A small network was shown many inputs. Here are its activations along a few directions, one row for each input.
Each table varies a few parts of the input and shows all the possible inputs, shuffled.
Descriptions start from the smaller parts, as in this example, which fits no table here: one of 6 places along a line, together with either a single point or one of 11 places around a ring or (one of 2 separate values, together with one of 8 places around a ring).
Shared parts are said once, and a part with two or three values counts as separate values.

Other details of the inputs shift rows strongly along two fixed directions, in all tables alike. That doesn't count.

A family of inputs:
row 1: [ 36 -94  -1  -8  43 -46  -7  35  58  47  29   4  11  39  36]
row 2: [  3 -62   5  -7  10  -5   3  40 -11  50  26 -14  26  25  15]
row 3: [ 24 -79   2  -2  54 -80 -32  13  64   8  32   3  -3  33  35]
row 4: [-36  48 -16  -2 -15  52  27  32 -61  19  -1 -28  36 -18 -23]
row 5: [-19 -30  46  25  -1 -23 -18 -36  -3  74  -8   1  -3   5  -4]
row 6: [-69  63 -10  23   5   5  -4  -3 -69   3   4 -23  26 -28 -20]
row 7: [-65  66  34  31 -28  19   3   0 -52  12  13 -18  27 -44 -29]
row 8: [-26 -32  36  17  -8  -5 -30 -44 -50  69 -14 -24  -3  -5 -17]
row 9: [ 22 -65  28   4  17 -32 -31 -40  35  50  -8  -2 -25  12  -1]
row 10: [  9  27   4  -4 -30   0  -1   5  -1 -79   4  13 -20 -11   8]
row 11: [ 26  42 -10 -15  -1  12  -2  -3  54 -85  -3   0 -22 -24 -16]
row 12: [  6 -63  33   5   3 -36 -35   3   8  17  30 -22  -1   4   3]
row 13: [ 13  19   1 -10 -33   3  -4   1  -6 -83   3   6 -23 -12   7]
row 14: [-47 -13   1  16  16  20   2  28 -51  95  21 -39  45 -13 -24]
row 15: [-12  27 -24   0  12  18  20  23  -6  17   3  -8  23  -8  -8]
row 16: [  2  52 -40 -11 -19  46  32 -14 -48 -18 -45  27  -6   8  10]
row 17: [ 32  44   2 -11 -21   2   9 -32  40 -60 -32  42 -33   3   8]
row 18: [-45 -24  54  30 -20 -26 -19   7 -45  46  30 -17  21  -7   2]
row 19: [ 48 -23 -35 -20  20   7  18 -12  40   3 -28  28 -17  31  17]
row 20: [-19  12 -14   9  10 -16  -9 -39 -27  12 -25  14 -13  10   6]
row 21: [  0 -61  -3  -2  15  -7  -1  36 -13  48  27 -10  23  21  13]
row 22: [-17  17  11   8  -3   8 -15 -11  -5  -8   9 -30  -1 -30 -30]
row 23: [-37  43 -22   6  -5  39  23  21 -55  23   1 -22  33 -20 -19]
row 24: [  6 -53  46  10   5 -54 -21  12  45  22  40   6   2  10  18]
row 25: [ 40  23 -10 -12 -11   2   3 -37  40 -63 -35  36 -45   3   5]
row 26: [ -1  61   4   1 -13   9   9  -4  36 -58  -1   6  -8 -27 -15]
row 27: [ 52 -27 -29 -28  15  17  21  -2  41   6 -29  22 -16  34  12]
row 28: [ 46  19 -50 -28  -1  39  27  -7  17 -39 -41  34 -22  21   8]
row 29: [ 72 -20 -46 -38  14  -6  22  33  69 -81   1  29 -14  32  37]
row 30: [-43  84   4  13 -31  37   7  -5 -42 -48  -3 -13   4 -46 -35]
Description of these inputs: one of 3 separate values, together with either a single point or one of 4 places along a line or one of 5 places along a line.
Changing only the choice among 3 separate values turns row 3 into row 20. The same change can be made to row 2. Which row results?
> row 27
Start at row 12 and move only the place on the line of 5, one step at a time. The first step leads to row 13. Which rows follow, in order?
> row 10, row 18, row 24
Change only the place on the line of 4 in row 29. List by row number the other rows that result.
> row 1, row 2, row 21

A family of inputs:
row 31: [-23 -10 -11   6  22  16  11  22 -21  68  11 -23  31  -5 -13]
row 32: [  5 -29  22   4  21 -37 -23   6  56  -3  29 -12   0  -3  -1]
row 33: [-43 -14  46  28  -9 -13 -27 -26 -43  58   5 -21   6 -15 -18]
row 34: [ 35 -74   1  -8  36 -26  -8  -5  49  59  -3  11  -5  36  16]
row 35: [   6   85  -19  -12  -36   29   14    6    6 -120   -9   13  -18  -28
   -9]
row 36: [ 25 -41 -13 -14  28 -12   5  28  38  21  15  -1  11  22  12]
row 37: [-73  27  41  36 -26   5 -22 -32 -93  47  -2 -30  16 -29 -25]
row 38: [ 44  16  -7 -15  12 -29  -4   8  94 -92  11  21 -26   1  10]
row 39: [  0  18 -24 -12 -21  19  17  26 -32 -46   5   7   5   2  13]
row 40: [ 45 -54 -14 -12  40 -18   0  -7  68  33 -11  13 -13  30  13]
row 41: [ 75 -22 -41 -28  40  -6  13  -7 101 -16 -25  31 -28  28  10]
row 42: [ 23 -79   9  -2  26 -32 -11  -6  22  66   4   3  -3  33  18]
row 43: [ -56   28   -4   13  -30   32   14   21 -111   28    6  -21   35  -13
   -6]
row 44: [ -6 -16 -11   0  18   7  11  24  -3  37  11 -12  22   3  -1]
row 45: [-20 -36  48  21   0 -21 -27 -24  -6  63  10 -16   3  -6 -12]
row 46: [   7   90  -15  -17  -42   39   21    4    4 -124   -9   14  -16  -30
   -8]
row 47: [-68  47  34  33 -33   6 -13 -29 -88  21  -8 -14  10 -30 -17]
row 48: [  23   63  -42  -22  -45   42   30   -7  -39 -101  -39   37  -30    3
   16]
What is each input in this table made of?
> one of 2 separate values, together with either one of 4 places along a line or one of 5 places along a line
Change only the choice among 2 separate values in row 39. List by row number the other rows that result.
> row 48
Change only the choice among 2 separate values in row 45. List by row number the other rows that result.
> row 46
